Each row below is a small network's average activation on inputs in which a field has the value named, seen along a few directions.
Related values have similar rows: they may be neighbours, one step apart, or belong to one group.
(in the rows, 500 means zero)
Strong random noise was added to every row along 11 fixed directions; ignore it. To show where, here is one row again and again, with new noise each time:
[581 706 305 497 272 382 533 454 467 529 370 389 177 472 591 555 554 498
 434 695 562 855 600]
[614 412 723 574 719 582 434 591 529 573 450 649 672 683 725 223 542 674
 463 244 464 501 461]
[467 615 496 364 595 579 586 290 641 535 552 325 658 439 677 582 372 239
 194 474 317 772 490]
[494 220 400 485 490 620 376 482 251 608 390 795 371 609 843 608 355 638
 206 241 391 546 287]
[585 600 617 482 524 640 567 561 458 548 527 440 468 683 658 353 760 724
 577 391 649 482 467]
[671 525 380 619 471 376 346 423 308 406 536 357 349 630 543 401 547 618
 361 721 468 515 573]
[644 405 367 509 539 636 400 512 162 515 624 431 468 556 829 681 410 577
 176 363 384 522 410]
[723 459 357 329 490 554 394 449 453 411 213 564 363 408 725 374 481 578
 185 431 358 837 565]
[548 360 479 385 376 614 144 663 450 436 430 627 351 637 503 556 697 834
 438 721 477 346 413]
[420 707 354 374 426 515 920 386 501 398 637 200 589 327 325 676 488 353
 285 393 652 439 297]
[647 696 530 374 541 600 498 599 409 384 500 411 587 461 486 314 606 399
 554 411 491 393 703]
[481 577 560 664 458 425 542 628 501 644 488 598 470 586 548 439 483 404
 687 427 527 573 614]
[672 571 386 436 409 610 470 765 282 518 445 535 410 400 700 631 489 557
 407 312 514 588 534]


Values of Bizon:
n12: [325 741 474 381 502 631 458 323 384 420 771 279 570 590 364 585 559 318
 599 768 569  18 540]
n11: [283 295 442 379 534 708 557 330 346 503 673 585 587 546 598 647 442 546
 399 277 502 243 219]
n21: [549 270 396 576 338 384 549 478 543 595 276 746 247 502 412 390 562 589
 698 453 626 730 539]
n8: [534 438 650 176 636 680 172 559 672 376 359 668 633 418 495 541 554 700
 372 626 394 379 330]
n7: [290  77 462 649 630 489 477 259 569 455 617 674 571 608 294 477 445 323
 561 568 193 332 580]
n15: [418 116 519 710 590 587 878 515 329 468 576 547 613 487 346 467 566 632
 710  89 516 203 413]
n5: [317 636 567 597 479 325 517 523 510 590 388 633 496 532 360 311 340 385
 689 471 677 325 449]
n14: [447 483 390 665 389 441 387 320 258 529 534 458 221 600 666 588 471 574
 380 586 502 604 487]
n18: [605 405 361 661 513 263 460 693 323 495 318 777 506 381 543 475 156 502
 249 222 475 507 386]
n17: [297 307 561 284 450 494 602 238 689 487 364 674 519 515 278 329 535 500
 533 519 522 376 427]
n6: [283 523 410 435 352 441 435 358 591 542 415 618 415 409 379 535 342 232
 638 641 448 462 562]
n4: [183 554 458 239 394 543 440 236 634 611 562 499 515 401 548 818 283 186
 349 694 412 445 431]
n16: [458 933 517 460 327 308 704 756 475 510 305 466 312 407 368 482 585 654
 679 429 904 379 410]
n20: [729 377 441 842 601 344 466 519 167 460 635 374 427 487 615 417 440 333
 655 509 411 687 805]
n9: [458 342 447 390 431 805 435 725 502 536 588 540 498 464 405 822 569 529
 672 509 413 309 554]
n3: [499 515 523 580 593 331 487 646 425 422 431 762 539 515 484 321 398 746
 470 305 676 277 361]
n10: [534 346 644 597 587 669 425 524 458 701 482 623 411 721 776 597 607 742
 577 416 544 670 344]
n1: [247 561 622 510 405 416 534 552 641 559 701 536 628 475 221 763 506 342
 720 665 641 292 382]
n2: [409 262 554 779 497 297 844 457 605 445 592 562 527 539 159 538 595 744
 690 434 813 266 164]
n19: [476 389 467 380 465 607 592 299 413 582 510 534 370 490 620 530 459 340
 541 336 378 549 576]
n13: [522 318 656 654 725 635 674 488 456 585 524 539 671 555 591 230 432 281
 716  95 320 597 725]
The values of Bizon form a tree with 4 forks.
Question: Which values are neighbours of n12? Give them in the order they are listed.
Answer: n6, n9
Question: Which values are neighbours of n2? Give them in the order they are listed.
Answer: n8, n1
Question: Which values are neighbours of n14? Give them in the order they are listed.
Answer: n13
Question: Which values are neighbours of n19? Give them in the order they are listed.
Answer: n17
Question: Which values are neighbours of n3? Give them in the order they are listed.
Answer: n11, n7
Question: How many steps from neighbour to neighbour lead from n16 to n18, at the fewest?
Answer: 2
